A small network was shown many inputs. Here are its activations along a few directions, one row for each input.
In each table, some parts of the input vary, and every possible input appears once, in random order.
A made-up example of a description, with smaller parts first: ring(8) and (point or line(11) or (values(3) and line(6))).
Shared parts are said once, and a part with two or three values counts as separate values.
In the rows, 128 means zero.

Other details of the inputs vary at random and push rows far along three fixed directions, the same in every table; ignore that.

Table:
row 1: [118 161 152 132 138 179 169 200 180 146  78 125 154]
row 2: [151  90  91 163 117 148 152  82 104 145 180  98 143]
row 3: [150 109 113 130 115 124 139 119 121 112 146  95 105]
row 4: [124 111 154 123 161  82 123 171 146 127 105 116 126]
row 5: [174  93 114 190 130 137 174 131 122 152 171  79 106]
row 6: [119 164 120  88 114 168 106 106 113 104 127 145 139]
row 7: [116 159 155 133 125 145 137 183 140 157  83 107 152]
row 8: [128 101 106  99 134  83 109  77 103 100 153 146  97]
row 9: [ 89 210 134 101 128 185 144 165 172 138  89 167 187]
row 10: [156  91 109 130 117 106 103 115 108 142 156  73 118]
row 11: [118  81 167 155 124  79  97 161 137 131 128  77  83]
row 12: [139  69 116 194 134 123 142 105 103 141 161 111  88]
row 13: [103 127  96 154 122 190 157  29  92 126 170 201 141]
row 14: [129 177 102  55 103 110  60  88 107  84 131 152 127]
row 15: [110 108 145 119 152  83 111 141 140 138 122 101 105]
row 16: [119 165 112 117 121 189 162 125 151 145 107 181 197]
row 17: [145 127 135 109 106  83 129 146 121 122 117  99 115]
row 18: [150 147 116  60 115  99  63 126 125 104 110 136 135]
row 19: [ 86 158 140 131 161 183 146 163 152 152  86 186 166]
row 20: [115  83 159 208 160 111 181 186 172 170 104  74 103]
row 21: [118 119 119 120 146 136 123 105 103 123 146 168 147]
row 22: [162 101 109 141 125 114 134 135 130 137 144  97 129]
row 23: [146 151 109 101 109 142 119  66 105 110 162 144 136]
row 24: [131  92 155 101 108  40  57 107 121  87 133 100  71]
row 25: [140 123 140 187 130 157 196 183 142 176 104  98 143]
row 26: [129 183 113  59 109 104  95 118 138  96 123 154 130]
row 27: [127  88 143 108 125  51  65 113 113 112 141  90  67]
row 28: [139 174 129  62 123  97  66 157 141  98 103 126 121]
row 29: [ 87 165 157 103 162 138 144 169 165 128  73 181 182]
row 30: [138  82 111 183 133 126 162  94 110 135 156 134  96]
row 31: [142 154 156  72 120  96  71 146 138 115 112  98 118]
row 32: [111 118 156 178 130 149 142 155 145 139 106 145 123]
row 33: [139 116 105 165 103 161 172  91  87 147 167 117 137]
row 34: [ 94 108 159 172 167 140 151 177 148 164 114 102 155]
row 35: [148 168  85 116 107 204 137  51  88 111 171 207 159]
row 36: [122  83 139 206 129 134 176 125 135 138 141 118 110]
row 37: [111 194 138  97 117 175 131 164 135 134  86 183 174]
row 38: [162 131 115 110 110 121 137  91 115 115 161 130 118]
row 39: [110 120 155 160 168 122 165 195 171 167  85 117 130]
row 40: [136 123 135 113 120 101 106 145 136 104 108  70 109]
row 41: [148 154 133  63 117  99  66 144 125  83  98 117 105]
row 42: [100 128 161 106 157  90 108 158 145 133 110 114 138]
row 43: [143 158 102  98 117 122 120 120 130 107 139 144 125]
row 44: [123  66 100 191 145 149 155  85  92 158 187 109 110]
row 45: [115 130  99 158 105 187 157  46  94 105 164 227 138]
Each input here is: ring(5) and (line(4) or values(5)).
The inputs of row 36 and row 24 match in every part but the ring(5) part. If row 17 is changed in the same way as row 36 into row 24, which row does it become?
Answer: row 33
The inputs of row 43 and row 14 match in every part but the ring(5) part. If row 5 is changed in the same way as row 43 into row 14, which row does it become?
Answer: row 31
Change only the ring(5) part in row 6. List by row number the other rows that result.
Answer: row 1, row 3, row 40, row 41
Change only the line(4) part in row 29. List by row number the other rows that result.
Answer: row 8, row 20, row 36
Change only the values(5) part in row 35. List by row number the other rows that result.
Answer: row 18, row 28, row 37, row 41
